These are the activations of a small network on made-up records, seen along a few directions, one row for each record.
Here are examples, each followed by its value of one field, M.
The largest differences between rows may come from other fields.
(in the rows, 500 means zero)
Random noise pushes rows far along 11 fixed directions. That doesn't count. These rows show it; they differ only by the noise:
[400 390 432 482 370 650 330 498 494 373 415 250 640 485 507 407 526 474
 621 334 494 443 512 406]
[611 663 582 553 867 390 325 579 612 528 403 633 361 591 492 538 459 460
 566 444 569 612 364 399]
[710 620 614 371 651 244 502 725 452 777 605 444 598 513 470 468 457 454
 596 582 630 481 455 364]
[323 803 488 428 513 374 710 660 445 414 585 480 389 746 651 381 530 669
 461 354 578 587 239 421]
[392 591 558 593 680 436 426 421 546 350 597 661 256 448 451 478 490 331
 549 510 711 508 351 555]
[876 694 500 634 484 416 289 506 635 428 807 352 461 524 483 499 184 603
 393 744 529 480 588 654]
[480 469 497 163 480 512 518 580 357 691 552 554 697 329 554 690 507 589
 625 436 639 379 414 461]
[565 570 392 362 423 482 535 640 462 449 579 222 673 754 593 364 495 613
 500 347 543 482 532 367]
[428 392 418 485 568 594 576 543 480 406 388 530 538 690 591 420 539 486
 452 367 497 526 600 475]
[391 379 476 602 396 636 546 514 473 450 399 508 455 523 573 449 531 506
 392 536 397 495 596 618]
[640 690 592 881 652 396 450 402 475 318 467 744 304 388 411 562 164 589
 554 738 291 603 301 632]
[512 801 514 394 372 408 527 660 476 520 692 406 599 512 636 510 252 789
 496 490 536 532 328 501]
[500 436 522 602 635 586 349 375 645 210 646 639 355 257 467 492 295 463
 630 585 560 399 400 627]

[604 526 503 428 321 553 422 383 383 714 431 610 595 222 441 910 449 698
 474 622 299 481 431 607]
m7
[545 300 565 451 602 517 727 641 787 508 711 612 300 426 604 344 563 508
 348 709 430 376 614 638]
m7
[444 409 413 485 503 623 648 492 428 463 468 675 492 644 623 548 469 564
 315 492 511 523 678 665]
m11
[409 501 400 496 274 537 836 345 206 372 660 639 522 463 488 590 441 579
 424 615 503 423 480 665]
m4
[727 349 407 344 525 452 797 559 382 593 515 544 713 583 496 559 520 636
 495 554 289 434 606 433]
m8
[376 518 577 601 676 358 612 577 521 361 605 550 347 565 476 213 494 304
 604 491 663 504 403 453]
m11
[908 397 541 456 708 433 387 543 516 815 424 535 617 515 389 675 525 410
 468 643 447 499 729 435]
m10
[526 544 477 486 584 364 721 486 416 492 505 576 439 605 454 477 607 462
 524 512 489 494 400 434]
m4
[384 339 501 507 398 680 546 575 731 485 503 458 395 483 626 393 610 534
 310 530 390 466 643 616]
m7
[449 486 563 613 401 407 453 535 395 488 404 277 645 471 415 295 401 398
 702 452 462 490 450 335]
m6
[550 389 487 602 558 605 536 694 532 441 224 438 670 639 619 338 349 672
 546 428 186 574 581 398]
m3
[870 620 466 666 352 497 500 403 296 642 354 510 492 502 407 786 446 755
 378 790 109 522 502 653]
m9
[604 297 500 604 584 503 631 493 691 401 678 611 482 517 507 330 351 360
 372 648 493 474 771 599]
m1
[835 545 367 343 582 458 609 440 314 273 626 400 564 494 458 581 470 819
 775 538 329 272 204 406]
m2
[301 327 464 366 122 726 535 477 452 428 489 346 636 157 579 521 485 733
 641 506 320 286 374 570]
m4
[402 456 560 447 725 596 239 456 799 347 588 655 343 299 535 505 418 423
 600 437 704 463 430 565]
m5
[566 698 499 543 333 410 462 508 415 435 697 325 607 505 463 427 300 568
 568 553 577 493 425 482]
m9
[393 755 603 359 329 324 754 698 468 727 699 508 374 440 620 511 585 686
 389 638 522 479 273 574]
m1
[636 457 340 511 351 511 493 278 321 439 621 394 592 688 420 569 485 390
 365 509 642 462 744 598]
m6
[449 606 485 575 473 464 681 462 289 615 346 761 496 642 558 664 441 578
 314 528 434 661 557 609]
m10
[647 565 429 356 624 408 789 640 397 554 572 625 530 780 650 495 473 690
 368 520 499 520 563 525]
m3
[652 667 494 602 415 483 243 378 409 547 398 384 501 392 363 748 495 644
 581 551 309 548 311 481]
m11
[286 586 575 724 382 428 566 512 449 598 312 575 526 541 477 463 451 412
 399 466 372 732 520 476]
m8
[517 580 569 358 761 540 397 635 748 562 421 533 246 523 621 541 676 646
 512 413 474 483 284 430]
m6
[494 532 434 470 336 434 702 542 494 352 719 336 617 573 556 303 386 583
 510 514 496 451 506 506]
m2
[737 607 495 553 572 399 245 394 526 458 526 294 471 458 282 581 589 438
 672 497 454 467 324 322]
m1
[220 607 516 387 469 609 478 680 666 332 566 387 417 569 745 280 500 653
 520 317 649 492 375 506]
m5
[348 461 399 425 375 592 570 401 509 401 587 469 542 483 510 540 550 524
 455 365 514 494 523 494]
m8
[616 614 493 422 529 524 536 566 475 621 475 647 559 556 617 680 391 745
 375 525 444 569 535 579]
m5
[196 502 555 643 323 777 210 344 582 418 346 651 421 236 595 642 316 540
 423 475 549 576 499 746]
m9
[679 428 467 510 562 446 376 428 470 539 525 493 705 507 405 555 348 392
 556 498 559 526 654 453]
m3
[655 608 485 718 634 344 488 411 595 234 597 362 326 659 394 296 483 428
 568 542 442 539 381 411]
m2
[669 633 426 547 359 371 740 475 309 338 661 378 516 576 461 447 404 738
 552 633 304 427 346 502]
m10

Which value of M does each new row have?
[540 727 578 656 521 459 332 429 697 653 569 690 343 481 516 730 337 516
 188 601 518 726 607 674]
m8
[767 492 614 609 671 360 345 383 287 723 328 696 504 282 291 755 453 374
 656 735 464 481 457 538]
m2
[303 498 485 463 653 718 393 592 727 273 350 610 562 524 699 406 280 650
 593 221 498 582 437 423]
m9
[555 555 636 536 398 507 294 432 512 774 436 572 465 152 417 799 454 544
 505 668 387 512 415 600]
m6
[449 711 452 502 475 422 605 672 552 477 504 384 618 856 639 323 377 588
 365 317 558 687 581 376]
m4
[443 423 481 667 666 667 384 353 564 305 165 714 502 425 491 618 335 610
 626 356 209 622 378 446]
m6
[397 383 604 502 411 544 444 744 753 573 584 259 452 443 626 191 538 480
 455 555 502 451 594 517]
m11
[503 472 471 488 245 479 675 598 298 652 524 308 723 627 542 391 473 495
 408 515 497 500 700 474]
m6
[491 374 517 541 414 387 598 440 445 359 793 394 571 425 396 224 351 232
 594 611 734 355 637 528]
m6
[318 488 455 372 472 730 341 552 826 472 513 420 278 564 707 502 746 558
 297 351 600 487 529 592]
m1
[473 652 462 358 516 582 555 523 623 411 636 678 482 437 676 682 300 857
 430 463 439 527 343 596]
m1
